Each row below holds a small network's activations on one input, seen along a few directions.
In each table, some parts of the input vary, and every possible input appears once, in random order.
Descriptions start from the smaller parts, as in this example, which fits no table here: one of 4 places along a line, together with either a single point or one of 9 places around a ring or (one of 3 separate values, together with one of 5 places around a ring).
Shared parts are said once, and a part with two or three values counts as separate values.
In the rows, zero is written as 128.

Rows:
row 1: [175 124 156 156 148  87 130 124 116 158 140]
row 2: [154 113 118 125  80 131  39 127 142 166  68]
row 3: [182 121 129 157 133 101  95 117 125 160 125]
row 4: [ 91 144 104 147 128 172 174 143 168  81 139]
row 5: [ 63 117 117  92 146 145 171 153 113  82 151]
row 6: [107 110  95 104 188 134 211 115 104 105 189]
row 7: [185 108 113 160 108 118  76 121 149 159 104]
row 8: [ 59 147 119 116 109 168 155 146 133  79 132]
row 9: [129 139 184 114 146  60 136 130  92 161 143]
row 10: [ 98 115  98 129 159 149 191 142 131  79 159]
row 11: [161 136 165 152 159  64 156 116 111 159 149]
row 12: [153 125 148 121 119  97  75 132 102 161 120]
row 13: [ 82 170 133 112  79 205 132 116 167  80 101]
row 14: [112 167 114 149  94 209 151 104 188  80 106]
row 15: [155 121 125 122  99 110  53 137 127 162  96]
row 16: [ 75 108 115  66 173 133 192 126  83 104 182]
row 17: [136 131 173 124 136  82 104 131  94 164 134]
row 18: [188 108  97 158 100 136  63 123 161 165  67]
Question: Describe the family of inputs behind these rows.
Answer: one of 2 separate values, together with either one of 4 places along a line or one of 5 places along a line
Question: Changing only the choice among 2 separate values turns row 5 into row 10. The same change can be made to row 15. Which row results?
Answer: row 7
Question: Change only the place on the line of 4 in row 4. List by row number the other rows that result.
Answer: row 6, row 10, row 14

Rows:
row 19: [176 126 168 121 127  91  73 137 108 157 128]
row 20: [ 71 142 131 125  70 161  85 146 134  85  91]
row 21: [ 91 138 151  91 169 124 157 127  95  94 170]
row 22: [151 150 103 176 100 169 160 109 176 102  79]
row 23: [115  80  67  98 191 146 167 154 100 118 171]
row 24: [123 149 120 146  98 194 109 113 173 117 112]
row 25: [109 134 125 145 175 119 217 102 145 134 175]
row 26: [128  80  51 120 121 185  97 122 163 102  99]
row 27: [132 124 142 144 178 118 228 115 131  97 143]
row 28: [ 83 147 126 104  63 169  80 136 140  97 106]
row 29: [115 151 122 113  87 184 106 107 136 111  84]
row 30: [167  78  74 141 165  90  65 135 104 174 128]
row 31: [126 124 168 116 112  68  73 149  97 169  97]
row 32: [203 125 135 174 124  72 125 100 146 164 135]
row 33: [ 51 138 154  79 156 109 162 168  94 116 143]
row 34: [116 130 145 110 154 141 190 118 105 114 175]
row 35: [149 148  95 177  84 175 146 103 184 108 122]
row 36: [ 74 141 147  66 133 118 155 161  91 107 171]
row 37: [130 124 166 102 106  82  75 135 104 192 108]
row 38: [192 136 151 137 128  88  94 126 126 164 131]
row 39: [186 123 147 204 147  85 125 124 134 165 121]
Question: Describe the family of inputs behind these rows.
Answer: one of 3 separate values, together with either a single point or one of 6 places along a line
Question: Changing only the choice among 3 separate values turns row 38 into row 34. The same change can be made to row 39. Which row results?
Answer: row 27
Question: Change only the choice among 3 separate values in row 31. List by row number the other rows that result.
Answer: row 20, row 33
Question: List by row number the other rows that have the choice among 3 separate values in common with row 28.
Answer: row 20, row 22, row 24, row 26, row 29, row 35

Rows:
row 40: [ 67 132 165  98 165  93 198 152  77 110 178]
row 41: [201 142 158 171  94  93  37 108 136 178  91]
row 42: [107 160 120 141  53 187  88 137 184 112  74]
row 43: [186 122  51 238 124 201 138  97 211 110 101]
row 44: [106 138 101 121  62 203  72 139 158 108  70]
row 45: [ 43 164 123 108 113 192 188 121 140  61 123]
row 46: [ 99 134 167 105 181  98 204 132  95 105 208]
row 47: [ 71  83 115  45 171 104 171 158  63 107 187]
row 48: [132 128  45 191 175 195 235  88 188  60 163]
row 49: [159  96  92 178 227  95 247 115 126 107 219]
row 50: [168 136 160 155  78  84  36 139 133 181  71]
row 51: [145 126 182 107 145  52 114 145  87 185 129]
row 52: [143  72 141  53 156  64  85 151  76 179 140]
row 53: [158 145 185 118 150  48 126 131  97 187 137]
row 54: [ 45 120  70  60 120 199 151 137 130  61 140]
row 55: [189 146 170 162  84  84  52 124 139 183  77]
row 56: [ 84 154 174 111 181  87 206 149  85 104 185]
row 57: [ 60 185 123 125 123 186 196 128 149  55 130]
row 58: [135 160 123 158  67 201  93 113 187 109  94]
row 59: [ 96 115  75 107  65 210  54 140 146 109  72]
row 60: [ 73 173 119 125 136 198 185 108 152  56 150]
row 61: [ 74 100 148  62 164 102 188 153  72 106 187]
row 62: [147 100 160  79 150  66  98 139  71 181 126]
row 63: [125 170 135 160  63 193 106 133 175 103  68]
row 64: [168 130 178 126 160  66 120 120  89 184 147]
row 65: [173 100 146 120  74  97  26 132 122 179  78]
row 66: [226  83 115 196 207  62 169  92 119 187 162]
row 67: [162  86 115 103  92  98   9 139 118 182  84]
row 68: [252  96  92 237 146  89  86  88 177 187 111]
row 69: [ 45 143  91  82 112 193 163 129 138  63 139]
Question: Describe the family of inputs behind these rows.
Answer: one of 5 places around a ring, together with either a single point or one of 5 places along a line
Question: Changing only the place on the ring of 5 turns row 42 into row 40. The same change can be made to row 58. Which row results?
Answer: row 46
Question: A walk changes only the place on the ring of 5. It starts at row 67 and steps to row 59. List the rest of the walk in order.
Answer: row 54, row 47, row 52
Question: Change only the place on the line of 5 in row 65. List by row number the other rows that result.
Answer: row 41, row 50, row 55, row 67
Question: A walk changes only the place on the line of 5. It starts at row 60 and steps to row 57. List the rest of the walk in order.
Answer: row 45, row 69, row 54

Rows:
row 70: [175 148 166 146 146  75 148 102 142 144 175]
row 71: [169 139 135 145 150  74 138 100 125 151 176]
row 72: [178 109 109 126 177  88 118 110 123 150 183]
row 73: [104 126 171  79 158  77 157 151  52 148 164]
row 74: [ 80 119  98 154 131 167 164 151 127  44 153]
row 75: [168  83  96 152 151  98 136 162 137 163 100]
row 76: [114  88 152  63 179  88 142 166  58 143 173]
row 77: [ 64 167 139 169 129 167 171 152 146  67 163]
row 78: [167 123 116 138 167  75 123  96 120 144 171]
row 79: [185  93 114 157 112 162  66  98 135 155 111]
row 80: [173 154 166 177 103 146  82  89 149 157 107]
row 81: [173 107 128 167 107 146  71  81 135 145 102]
row 82: [158 104 105 159 152  90 134 147 131 155  84]
row 83: [ 73 132 115 164 106 166 179 143 132  59 161]
row 84: [ 89 133  92  81 137 195 183 104 157  78 114]
row 85: [119 116  99 102  68 140  30 146 139 155  89]
row 86: [150 139 149 175 143  89 150 147 147 168  81]
row 87: [154 116 118 172 124  85 155 146 133 168  90]
row 88: [104 146 204  81 171  78 157 156  68 144 161]
row 89: [123 122 123 104  68 132  37 139 137 132  68]
row 90: [122 166 161 115  58 130  52 147 153 144  76]
row 91: [ 92 165 102  84 128 193 189 108 155  88 123]
row 92: [129 148 138 105  58 134  45 148 140 138  74]
row 93: [ 78 184 124  97 130 193 190 103 167  99 120]
row 94: [ 70  99  88 151 128 172 161 145 134  63 171]
row 95: [ 92 115  76  76 128 199 183 104 158  89 130]
row 96: [ 99 104 164  71 179  76 140 146  53 135 154]
row 97: [181 138 134 174  96 147  82  98 131 157 108]
Question: Describe the family of inputs behind these rows.
Answer: one of 4 places along a line, together with either one of 2 separate values or one of 5 places along a line
Question: Change only the place on the line of 5 in row 96. List by row number the other rows that result.
Answer: row 78, row 81, row 82, row 89
Question: Change only the choice among 2 separate values in row 95. List by row number the other rows that result.
Answer: row 94

Rows:
row 98: [127 160 160  98 116 129 123 106 138 145 119]
row 99: [132 146 105 172 111 170 124 120 159 100 114]
row 100: [147 139 177 125 136  86 115 130  97 163 130]
row 101: [185 114 133 170 151  97 122 117 121 162 141]
row 102: [154 124 117 180 124 105 131 137 144 135 122]
row 103: [137 109 111  87 125 138  96 107 137 141 112]
row 104: [ 98 166 150 128  93 159 123 140 134 108 112]
row 105: [ 71 134 129  94 166 129 191 139 104  63 189]
row 106: [155  83 127 115 140  96  88 129  97 167 128]
row 107: [168 136 116 142 127 139 131  93 159 138 125]
row 108: [127  94 112 124 118 107 101 152 119 141 113]
row 109: [118 142 161 135 106  97 125 151 121 142 118]
row 110: [ 67 127  97 105 175 171 230 132 128  82 165]
row 111: [106 117  99 118 103 168  93 140 135 107 102]
Question: Describe the family of inputs behind these rows.
Answer: either one of 2 separate values or (one of 3 separate values, together with one of 4 places along a line)
Question: Which of the alternatives is row 103?
Answer: one of 3 separate values, together with one of 4 places along a line
Question: Change only the choice among 3 separate values in row 108. List by row number the other rows that result.
Answer: row 102, row 109
